X =
[[105 121 146 128 135 119 129 125 139]
 [141  99 110 136 157 128 115 144 135]
 [147 127 110 106 136 146 127 137 128]]
X[0, 0] = 105
X[1, 8] = 135
X[2] = [147, 127, 110, 106, 136, 146, 127, 137, 128]
X[0, 2] = 146
X[1, 3] = 136
X[:, 2] = [146, 110, 110]
X[0, 6] = 129

x =
[[126 132 120 139 139 130 126 117 130 134 121 124 135 120]
 [125 125 134 119 122 120 107 132 126 103 131 132 123 133]
 [129 120 119 140 115 142 131 131 136 132 115 113 125 124]
 [129 124 136 130 126 131 146 124 126 144 126 135 125 124]
 [123 135 126 132 143 116 124 119 121 134 135 133 135 125]
 [127 127 121 131 129 121 114 126 125 124 129 125 130 127]
 [121 130 131 136 136 121 124 114 124 129 127 134 130 118]
 [125 123 112 142 119 133 111 133 133 123 120 110 129 130]
 [125 131 136 120 140 115 114 113 122 113 131 143 130 118]
 [126 128 116 141 127 134 126 129 133 132 121 115 131 127]
 [135 132 126 120 133 134 132 128 133 121 128 128 131 126]]
Indices start at 0.
(0, 0): 126
(3, 12): 125
(8, 8): 122
(2, 2): 119
(6, 3): 136
(5, 4): 129
(3, 4): 126
(9, 5): 134
(10, 11): 128
(4, 5): 116
(3, 2): 136
(3, 0): 129
(0, 8): 130
(1, 3): 119
(9, 0): 126
(8, 10): 131
(7, 6): 111
(0, 9): 134
(5, 12): 130
(6, 1): 130
(0, 7): 117
(5, 2): 121
(0, 13): 120
(10, 2): 126
(5, 7): 126
(9, 7): 129
(10, 9): 121
(5, 11): 125
(9, 13): 127
(2, 6): 131
(6, 11): 134
(4, 1): 135
(8, 2): 136
(7, 9): 123

a = [133 105 136 143]
a[0]: 133
a[3]: 143
a[1]: 105

data =
[[128 128 123 132 120 144 124 129 129 108 126 124 128 129 134]
 [130 130 141 130 136 123 129 127 132 139 132 121 128 129 135]
 [135 128 126 128 140 123 123 128 132 131 128 136 127 126 132]
 [131 126 128 127 133 133 133 121 130 125 135 125 121 129 130]
 [128 127 129 125 126 101 134 129 130 126 133 136 125 126 128]
 [133 126 130 126 134 126 125 125 127 136 133 128 128 125 129]
 [136 124 120 124 127 129 130 130 125 125 132 130 131 133 125]
 [123 127 138 127 131 133 123 130 126 138 129 133 126 129 125]
 [128 123 117 126 118 132 121 127 130 129 128 128 125 126 126]
 [133 131 127 131 122 129 135 134 127 142 131 128 124 128 132]
 [131 131 124 120 133 122 129 127 127 123 121 131 129 132 128]
 [136 127 119 131 123 125 125 127 127 128 130 129 137 131 130]
 [131 131 130 124 122 132 134 132 123 123 125 127 128 131 127]
 [128 128 116 127 137 132 130 132 127 117 133 123 135 125 128]
 [134 125 114 132 109 120 127 133 127 130 131 126 128 126 132]]
data[0][0]: 128
data[2]: [135, 128, 126, 128, 140, 123, 123, 128, 132, 131, 128, 136, 127, 126, 132]
data[2][3]: 128
data[2][8]: 132
data[:, 5]: [144, 123, 123, 133, 101, 126, 129, 133, 132, 129, 122, 125, 132, 132, 120]
data[10][11]: 131
data[4][9]: 126
data[14][2]: 114
data[8]: [128, 123, 117, 126, 118, 132, 121, 127, 130, 129, 128, 128, 125, 126, 126]
data[10][9]: 123
data[11][0]: 136
data[12][0]: 131
data[14][5]: 120
data[:, 9]: [108, 139, 131, 125, 126, 136, 125, 138, 129, 142, 123, 128, 123, 117, 130]
data[8][7]: 127
data[1][2]: 141
data[:, 12]: [128, 128, 127, 121, 125, 128, 131, 126, 125, 124, 129, 137, 128, 135, 128]
data[0][1]: 128
data[:, 3]: [132, 130, 128, 127, 125, 126, 124, 127, 126, 131, 120, 131, 124, 127, 132]
data[2][0]: 135
data[9][12]: 124
data[12][1]: 131
data[10][2]: 124
data[10][7]: 127
data[8][10]: 128
data[3][3]: 127
data[10][10]: 121
data[0][12]: 128
data[9][0]: 133
data[6][7]: 130
data[0][6]: 124
data[9][9]: 142
data[2][13]: 126
data[6][9]: 125
data[:, 0]: [128, 130, 135, 131, 128, 133, 136, 123, 128, 133, 131, 136, 131, 128, 134]
data[5][6]: 125
data[6][13]: 133
data[1][8]: 132
data[:, 10]: [126, 132, 128, 135, 133, 133, 132, 129, 128, 131, 121, 130, 125, 133, 131]
data[14][1]: 125

m = [[129, 114, 125, 115, 124, 131, 138, 125, 120, 127, 117, 129, 152], [123, 116, 128, 114, 123, 132, 135, 112, 126, 130, 134, 131, 145]]
m[0,-13]	129
m[-2,5]	131
m[-2,7]	125
m[0]	[129, 114, 125, 115, 124, 131, 138, 125, 120, 127, 117, 129, 152]
m[0,11]	129
m[:, -10]	[115, 114]
m[-1,5]	132
m[:, 5]	[131, 132]
m[0,1]	114
m[:, 7]	[125, 112]
m[-1,-1]	145

M = 114  123  126  122  126  118  148  106  111  142  149  111  119  128
M[-14] => 114
M[-12] => 126
M[11] => 111
M[1] => 123

grid =
[[129 135 144 130]
 [130 129 122 136]
 [129 132 135 126]
 [131 125 130 127]
 [127 128 121 132]
 [123 129 129 126]
 [115 125 103 136]
 [135 140 137 139]
 [130 126 133 120]
 [129 130 121 133]
 [128 119 139 112]]
Indices start at 0.
(0, 0) -> 129
(3, 0) -> 131
(9, 0) -> 129
(3, 3) -> 127
(7, 3) -> 139
(7, 1) -> 140
(5, 0) -> 123
(10, 1) -> 119
(4, 1) -> 128
(1, 2) -> 122
(2, 2) -> 135
(9, 2) -> 121
(5, 3) -> 126
(0, 3) -> 130
(0, 2) -> 144
(1, 0) -> 130
(1, 1) -> 129
